M: [145 149 160 102 150 161 128 121 156 114  64 120]
B: [145 149 160 102 150 161 128 121 156 114  64 113]
L: [102 150 161 131 121 156 114 114 150 173 176 128]
F: [ 77 126 132 109 186 127 128 121 156 173 176 128]
asked: [145 149 160 102 150 161 128 121 156 114  64 113] => B
next: [126 132 109 186 127] => [128 121]
B? => [145 149 160 102 150 161 128 121 156 114  64 113]

Z: [ 19  64 160  37  15 162 164  42 135 120 139 120  71 186 219  38 174 197]
E: [ 84  41  31 122 164 143  52 196  42 198 135 163 125 162  50 189  31 137]
G: [ 19  64 160 143 163 162 164  42 135  52 125 122 196 198 219  38 174  24]
next: [122 164 143  52 196  42 198 135 163 125 162] => [ 50 189]
next: [ 19  64 160  37  15 162 164  42 135 120 139 120] => [ 71 186]
asked: [ 19  64 160 143 163 162 164  42 135  52 125 122 196 198 219  38 174  24] => G
G? => [ 19  64 160 143 163 162 164  42 135  52 125 122 196 198 219  38 174  24]
next: [ 19  64 160 143 163] => [162 164]
E? => [ 84  41  31 122 164 143  52 196  42 198 135 163 125 162  50 189  31 137]

koso: [ 87  85  28 117 181  52  49  27 231  56]
lovak: [127  34  81 112 139  56  92 178 191 103]
Lag: [123  48 153 133 101 198  85 132 129 211]
karot: [ 58 115 213 145 217  80 147  82 218 176]
Nez: [177 196 175 137 157  52 170 181 191  28]
Pap: [ 58  48 102 224  99  60  74 229 220 130]
rutef: [189 195 152  44 183 106 150  43 180 212]
kes: [202  27 171 185 229  76 146 123  96 109]
giri: [ 86  36 145  23 167 152 218 123 163  46]
Duki: [204 195  26  64 163 218 174 150 150  38]
dig: [110 129 214  44 132 119 187 115  92 159]
Nez? => [177 196 175 137 157  52 170 181 191  28]
kes? => [202  27 171 185 229  76 146 123  96 109]
dig? => [110 129 214  44 132 119 187 115  92 159]
lovak? => [127  34  81 112 139  56  92 178 191 103]

bese: [135 115 137 102  96]
Fup: [102 115 101 146 103]
Fos: [ 71  89 106 155  62]
fana: [ 76  63 112 105 161]
Kimek: [165 171 153 136 108]
seno: [109 152 103 140 143]
figeb: [130 109 142  77 103]
muror: [139 220 116 137 149]
mer: [109 152 168 140 143]
next: [71 89] => [106 155]
next: [135 115] => [137 102]

Dabag: [ 84 148 103 147 104 140 181  40 198 115 171  97 150 133  41 171 191  92
 206 152  83 181 123 230 153]
febuv: [136 132 119 126 133 131 130 119 114 130 132 136 104 134 142 129 137 129
 124 118 121 112 140 120 108]
zili: [184 120 130 109 150 108 143 148 126 126 119 140 133 104 209 129  84 145
 172  81 168 104 103  82  99]
feb: [139 133 133 114 134 103 156 122 165 123 139 120 149 111 135 148 120 112
 183 115 144 146  94 138 139]
Led: [105 119 113 156 109 167 107 118 113 134 126 123 120 148 113 121 145 139
 106 144 102 127 156 139 120]
tuga: [144 112 110 143 120 155 126 121 106 122 123 133 114 131 157 132 126 156
 133 113 122 110 155 125  93]
Duzo: [115 141  97 141 124 150 154  62 138 130 143 123 112 129  91 146 176 123
 154 126 100 125 154 167 116]
Nep: [128 143 107 119 138 122 158  80 142 129 146 129 111 113 111 149 155 113
 159 121 123 125 132 141 127]
tazon: [109 155 125 104 154 114 107 130  95 147 123 146  89 131  95 102 157 102
  42 151 126 101 148  93 146]
Vosoz: [159 101 129 146 120 160  89 173  68 131 103 144 110 134 202 108  89 180
  87 113 138  97 163  84  79]
zibu: [144 112 110 143 120 155 126 121 106 122 123 133 114 131 157 132 125 156
 133 113 122 110 155 125  93]
boz: [115 131 157 132 122 131 125 127 144 126 133 118 145 130 109 131 133 120
 130 145 123 144 122 145 142]
zili? => [184 120 130 109 150 108 143 148 126 126 119 140 133 104 209 129  84 145
 172  81 168 104 103  82  99]
asked: [144 112 110 143 120 155 126 121 106 122 123 133 114 131 157 132 125 156
 133 113 122 110 155 125  93] => zibu
next: [157 132 122 131 125 127] => [144 126]
Nep? => [128 143 107 119 138 122 158  80 142 129 146 129 111 113 111 149 155 113
 159 121 123 125 132 141 127]
feb? => [139 133 133 114 134 103 156 122 165 123 139 120 149 111 135 148 120 112
 183 115 144 146  94 138 139]
asked: [144 112 110 143 120 155 126 121 106 122 123 133 114 131 157 132 126 156
 133 113 122 110 155 125  93] => tuga

taden: [ 41 199  48 163 213 194 133 158  86  75 147 178 222 206 156 165 124 199
 120 153  94 148  55 199 124 136 205 135 204 202  75  36 181 143 130  95
 128 174  63 205 195 138 220 137  49  64  59  52 117]
Kome: [183 193 173  96  36 180  78 145 215  84 205  66  39 130 187  43  85 204
  34  58 191 114 107  48  90 128 201 153  64  92 168 153 110 134 146  48
  90 192 145 117  72 185  51  67  41  72 140 213 201]
falof: [ 59 144 204 218 151 221 126 179 187 121 138  55 105 167 172 182  43 208
 217 128 145  78 195  90 192 116 140 118 205 160  75 102  36 170  55  73
 179  92  66 153 214  99  60 160 131 150 107 168 141]
vepib: [198 119  56 128  45 202 162  36  73 116  38 100 205 144 151  78 181  63
 150 108 134  45  36  63  85  63 180  74  68 117 196 115 119 125 210 142
 130 201  53 141 167  68  94  44 110 144 217  67 105]
let: [ 88  92 207  59 188 136 181 134 170 123 198 222  47 192 153 113  70 128
 140 185  83 215 210  55  86  66  45 161 196  74 158  84 199 205 125 180
 160  38 172 214  59  35 163  48 183 186 202 154 153]
Gatip: [147  65  99 215 197 114  84 182 218  40 162  54 110  51  66  36  54 135
 129 115  69 205 194  56 183 112  87  60  60 100  90  68 203 190  83 108
 218 213 179  71  37  46 202  41 136 159 195  78 100]
Vir: [172 214  69 164 111  55 150  73  50 158  91  69 212 179 155 126 126 193
  94 132  97  60 136  84  44 173 198 106 141  53 198  38  91 133  67  65
 201 207  93 188 155 169 127 200 119  36 165 133 156]
Mel: [136  35  51  55 172 109 214 184 123  60 166  55 162 110  57  90  66 178
  38 195 128 186 199 158 127 124  99  68 103 191 146 184  86 179 115  84
 216  91 149 112  85  44  40 200 123 214  77 101  34]
vuva: [168 178  81 141 137  84  79 102  35  50  76 123 136  74 115 151 163 136
  88  67 146 175  38  40 142 118  66  40 219  97 193 157  45 111 147 171
 102 152 132 208 142  44  77  95  37 106  91 181 122]
next: [193  94 132  97  60] => [136  84]
next: [198 106 141  53 198  38  91 133  67] => [ 65 201]
Vir? => [172 214  69 164 111  55 150  73  50 158  91  69 212 179 155 126 126 193
  94 132  97  60 136  84  44 173 198 106 141  53 198  38  91 133  67  65
 201 207  93 188 155 169 127 200 119  36 165 133 156]

V: [133 112 146 127 130 129 157 129 131 136 136 130  94 128 139 173 124 189
 127 129 123 125 132 113 130  87 134 121 113 129 156 128 126 119 155 134
 128 129 129 128 128 135 124  95 123  73 122 140 180 104 104 124 131 128
 121 127 124 132 127 129]
Q: [129  97 140 128 130  98 175 126 131 136 136 123 155 128 129 133 129 116
 132 127 136 128 126 117 120  65 120 125 100 126 176 129 128 124 105 134
 124 130 128 105 128 127 183  74 140 118 127 150 112 129 128 145 133 125
 123 127 134 129 121 128]
S: [122 124 121 127 128 133 155 140 128 132 126 120 126 125 108 143 126 136
 130 125 125 126 122 127 131 213 128 128 143 123 149 115 125 113  83 123
 128 128 129 128 126 126 100 165 133 124 124 123 135 124 120 146 134 128
 126 128 125 141 116 134]
asked: [133 112 146 127 130 129 157 129 131 136 136 130  94 128 139 173 124 189
 127 129 123 125 132 113 130  87 134 121 113 129 156 128 126 119 155 134
 128 129 129 128 128 135 124  95 123  73 122 140 180 104 104 124 131 128
 121 127 124 132 127 129] => V
Q? => [129  97 140 128 130  98 175 126 131 136 136 123 155 128 129 133 129 116
 132 127 136 128 126 117 120  65 120 125 100 126 176 129 128 124 105 134
 124 130 128 105 128 127 183  74 140 118 127 150 112 129 128 145 133 125
 123 127 134 129 121 128]
V? => [133 112 146 127 130 129 157 129 131 136 136 130  94 128 139 173 124 189
 127 129 123 125 132 113 130  87 134 121 113 129 156 128 126 119 155 134
 128 129 129 128 128 135 124  95 123  73 122 140 180 104 104 124 131 128
 121 127 124 132 127 129]
S? => [122 124 121 127 128 133 155 140 128 132 126 120 126 125 108 143 126 136
 130 125 125 126 122 127 131 213 128 128 143 123 149 115 125 113  83 123
 128 128 129 128 126 126 100 165 133 124 124 123 135 124 120 146 134 128
 126 128 125 141 116 134]

gol: [ 63  96 103  69 145 143  95 189]
tem: [ 96 103 145  63  69 188 118 228]
Ton: [105  93 105 140 155  67  78 104]
kul: [197 182 160 179 103 163 181 118]
fen: [105  93 160 179 152  51  90  52]
sen: [ 81 120 120  70 122 159 104 224]
fen? => [105  93 160 179 152  51  90  52]
asked: [197 182 160 179 103 163 181 118] => kul
next: [ 63  96 103  69 145] => [143  95]
next: [103 145] => [63 69]

mufa: [ 86 122  79 116 178  62]
Dure: [114 146 171 148 219 110]
Vog: [171 146 148 171 163 203]
gerek: [ 80 115  89  98 138  49]
genu: [ 88 124  78 117 178  62]
fute: [108 111 142  83  45  89]
kiled: [ 80 114  95  92 122  49]
ligat: [170 145 149 172 163 201]
sepo: [173 137 174 144  90 200]
next: [146 148 171] => [163 203]
Vog? => [171 146 148 171 163 203]

kipa: [120 100 133 148 147 156 137]
Mipi: [101 105 125 159 140 151 124]
Vilo: [141  92 118 142 115 133 123]
mibuf: [107 120 131 116 114 118 115]
tigu: [158 112 120  91 122 162 119]
fula: [142 180 131 117 134 124 136]
Bisi: [140 215 133 127 142 116 116]
kanad: [172 148 137 133 130  96 142]
nosit: [137 114 128 136 122 136 124]
Zus: [129 125 159 140 105 143 124]
doni: [128 118 129  99 120 115 126]
next: [128 118 129] => [ 99 120]
next: [105 125 159 140] => [151 124]
kipa? => [120 100 133 148 147 156 137]

geku: [185  40 135 132 119]
Zesu: [169 159 126 116 166]
popu: [ 97  97  70 109 133]
lel: [ 69  88 118  31 116]
bizal: [194 181  97  56 107]
nakez: [ 97  97 128 160 158]
fogo: [137 223  79  89 198]
geku? => [185  40 135 132 119]
next: [159 126] => [116 166]
next: [ 40 135] => [132 119]
next: [169 159] => [126 116]
popu? => [ 97  97  70 109 133]

Nug: [108 111 164 115 141 144 217 108 143 138 145 152 151 149 120  94 162 128
 127 198 129 132 130 137]
Gur: [135 123 100 132 121 115 134 134 123 124 122 121 118 121 130 140 118 128
 129 105 129 127 128 126]
Sib: [135 134 115 132 123 121 100 121 122 130 121 118 123 124 140 134 118 128
 129 105 129 127 128 126]
next: [134 123 124 122 121 118 121 130 140] => [118 128]
next: [134 115 132 123 121 100] => [121 122]

dudem: [ 87 149 110 107 171]
bemo: [184  86 192  88 142]
mafu: [184  86 149 112 101]
bemo? => [184  86 192  88 142]
asked: [184  86 149 112 101] => mafu
mafu? => [184  86 149 112 101]
next: [ 86 149] => [112 101]

Domuf: [112 136 124 230 157 127  85 138 125 112 169 118 160 131 111 104  96 184]
meri: [127  86 168  98 157 136 145 200 137  89 100 135 159 131 134 133  62 147]
tusul: [112 136 124 127 157 230  85 138 125 146 126 179  74 131 105 105 131 147]
meri? => [127  86 168  98 157 136 145 200 137  89 100 135 159 131 134 133  62 147]
next: [126 179  74] => [131 105]
next: [230 157 127] => [ 85 138]
tusul? => [112 136 124 127 157 230  85 138 125 146 126 179  74 131 105 105 131 147]

Zimo: [ 81 165 177 172 179]
Deg: [ 95 157 167 123  86]
velif: [ 77 162 177 162 178]
bara: [115  85  38 181 175]
Gere: [158  90 143  57 188]
gotu: [ 91  20  96 140 185]
Gere? => [158  90 143  57 188]
next: [ 81 165] => [177 172]
bara? => [115  85  38 181 175]
next: [ 95 157] => [167 123]

Bugoz: [123  99  18 122]
Sele: [110 107  32 117]
bazo: [ 83  99  74 102]
piza: [83 99 74 92]
Girit: [110 107  32  83]
Bugoz? => [123  99  18 122]
asked: [110 107  32  83] => Girit
asked: [123  99  18 122] => Bugoz
Girit? => [110 107  32  83]

ked: [112 116 128 166  42  79 136 132 111 103  50  88]
mifo: [191 118 165 182  88 139 187 152 107 105  63 156]
zipe: [131  55  88 183 134 122 143 160 113  97  41 128]
telu: [112 116 128 166  42  79 136 146  87 200 150 117]
kabe: [131  55  88 183 134 122 143 163 102 197 149 132]
bes: [ 63  51 100 101 132 151 136 109 103  66  74 149]
next: [ 79 136 132 111] => [103  50]
telu? => [112 116 128 166  42  79 136 146  87 200 150 117]
zipe? => [131  55  88 183 134 122 143 160 113  97  41 128]
asked: [112 116 128 166  42  79 136 146  87 200 150 117] => telu
bes? => [ 63  51 100 101 132 151 136 109 103  66  74 149]

por: [ 59 107 200 103]
guv: [ 48 185  90  75]
koga: [ 59 107  98  55]
rati: [ 59 107 157 124]
penu: [ 68 244 113 126]
levo: [ 94  26 141  50]
rati? => [ 59 107 157 124]
por? => [ 59 107 200 103]
asked: [ 59 107 157 124] => rati
koga? => [ 59 107  98  55]
asked: [ 59 107  98  55] => koga
asked: [ 48 185  90  75] => guv

Sarod: [126 145  99 122 138 119   9 139 110 117 125]
memop: [123 114 119 102 105 228 117 136 142 119 150]
Tafa: [115 123 114 119 102 105 230 117 136 151 145]
mov: [114 106 193 130 114 133 214 128  94 160 132]
Tafa? => [115 123 114 119 102 105 230 117 136 151 145]
Sarod? => [126 145  99 122 138 119   9 139 110 117 125]
next: [123 114 119 102 105 230 117 136] => [151 145]
next: [106 193 130 114 133] => [214 128]

damav: [182  36  56 189 204 167  38 157]
fanu: [179  36  56 189 204 167  38 157]
kon: [179  36  56 189 173 167  38 157]
kon? => [179  36  56 189 173 167  38 157]
asked: [182  36  56 189 204 167  38 157] => damav

